Each row below holds a small network's activations on one input, seen along a few directions.
In each table, some parts of the input vary, and every possible input appears once, in random order.
A made-up example of a description, with smaller parts first: ring(8) and (point or (values(2) and line(4)) or line(9)).
Shared parts are said once, and a part with two or three values counts as separate values.
In the rows, 128 means zero.

Other details of the inputs shift rows strongly along two fixed directions, in all tables alike. That doesn't count.

A family of inputs:
row 1: [130 101 232 115  92 230 121  96 130 114 168 113 144 200]
row 2: [137 114 212 123  93 196 114 100 117 118 187 126 158 174]
row 3: [154  98 127 122 101  98 147 133 128 146 148 114 165 100]
row 4: [107 144  78 140 166 106 105 153 110 116 140 138 135 119]
row 5: [153 112 149 119  92 126 157 122 145 142 102 107 111 118]
row 6: [138 108 155 107  94 112 147 134 140 153 110 116 113 119]
row 7: [ 81 127 178 132 173 225  92 120 113  93 165 136 126 211]
row 8: [ 92 133  95 133 174  96 127 162 123 130 113 140 121 129]
row 9: [167 111 114 127  87 122 126  70 130 147 159 124 163 115]
row 10: [114 163  97 146 162 124 118 138 122 108 106 143 107 115]
row 11: [152 102 131 123 112  96 166 135 145 143 117 110 147 112]
row 12: [159 122 143 124  91 104 145 123 123 142 144 123 154 103]
row 13: [106 166  81 129 147 122  95  96 123 126 117 165 109 129]
row 14: [106 127  75 152 183 117 131 150 129 114 122 121 127 126]
row 15: [113 172 102 138 156 123 111 142 119 114 118 144 109 117]
row 16: [ 83 113 161 141 177 223  84 125 112  94 176 128 138 208]
row 17: [168 121 146 135  99 129 149 107 129 128 139 112 147 108]
row 18: [ 97 148 104 117 150 109 110 157 119 127  97 148  89 122]
row 19: [ 96 141  99 128 171 110 132 160 138 119  96 137 107 134]
row 20: [141 111 148 114  96  97 159 136 144 152 117 113 139 113]
row 21: [162 127 159 124  88 140 135 112 138 131 118 120 113 112]
row 22: [111 164  79 127 140 117  90 101 125 132  98 165  84 120]
row 23: [ 87 131 168 130 166 223  71 126  99  95 201 138 141 205]
row 24: [144 120 146 113  90 100 150 132 134 145 123 123 141 105]
row 25: [151 115 144 126  99 120 165 122 147 137 111 104 134 117]
row 26: [146 105 146 111  95 110 156 133 146 145  99 113 112 116]
row 27: [103 164 100 131 152 109 111 152 115 120 115 151 113 122]
row 28: [113 160  62 139 160 104 101 100 117 127 120 165 118 119]
row 29: [151 129 156 112  81 121 131 125 129 142 123 127 117 114]
row 30: [150  92 126 124 108  91 157 137 139 151 139 102 163 107]
row 31: [106 141  89 147 180 115 138 148 129 117 106 131 116 127]
row 32: [152 112 139 117  97  93 152 132 130 146 134 121 154 104]
row 33: [100 118  82 138 183 111 126 160 130 117 124 127 132 133]
row 34: [117 139  79 156 174 126 109 138 115 105 136 130 130 119]
row 35: [161 135 153 124  84 125 133 117 131 137 117 125 117 104]
row 36: [161 121 152 121  92 137 146 114 144 135 103 106 113 112]
Description of these inputs: line(4) and (point or ring(8)).
Changing only the line(4) part turns row 35 into row 15. The same change can be made to row 29. Which row results? -> row 27
List by row number the other rows that have the line(4) part in common with row 16. -> row 3, row 4, row 9, row 14, row 23, row 30, row 33, row 34
List by row number the other rows that have the line(4) part in common with row 7. -> row 2, row 8, row 11, row 12, row 17, row 28, row 31, row 32

A family of inputs:
row 37: [ 75 154 108 144 196 170  79 147 106  94 161 150 128 171]
row 38: [141 148  72 145 144  71 152 154 135 131  66 119  97  68]
row 39: [122 136  46 160 184  74 139 136 119 125 111 134 139  92]
row 40: [129 116 196 113 106 178 129 121 131 120 141 124 124 164]
row 41: [139 115 187 101  77 146 135 108 134 145 147 128 141 147]
row 42: [138 154  58 137 142  66 134 131 135 132  79 144 103  76]
row 43: [223 110  82 145  68  24 199 113 150 161 107  88 180  17]
row 44: [162 110 183 103  55 130 153 103 140 158 140 112 143 126]
row 45: [149 123 151 108  84 105 142 119 128 147 128 132 132 111]
row 46: [ 94  81 208 108 132 224 107 133 122 113 200 115 157 228]
row 47: [ 85 144 124 128 165 178  80 126 116 110 133 149  95 172]
row 48: [114 132 106 145 163 132 116 131 116 113 150 130 147 136]
row 49: [ 70 142 165 126 169 205  95 139 120 101 135 139  95 201]
row 50: [ 86 173  40 148 201  98  92 153 115 108  84 163  77 111]
row 51: [ 34 132  95 132 234 153  78 185 112 101 146 155 115 190]
row 52: [126 138 115 122 122 105 126 137 122 141 112 136 114 109]
row 53: [175  72 208 120  66 176 150  81 131 140 195  96 192 153]
row 54: [137 138 107 123 115  82 134 138 121 143 105 139 115  90]
row 55: [183 107 161 117  53 123 159  87 154 156 125 102 142 106]
row 56: [164 120 147 124  87 107 167 122 148 139  99 107 129 100]
row 57: [101 158  81 149 181 126  99 152 114 103 140 142 131 126]
row 58: [154 100 204 105  65 179 132  81 144 138 158 118 145 162]
row 59: [141 140 101 140 135  91 147 148 132 126  82 124 103  87]
What do these inputs look like to the network? -> values(2) or line(6) or (values(3) and ring(5))
Change only the values(3) part in row 40. List by row number the other rows that result. -> row 42, row 45
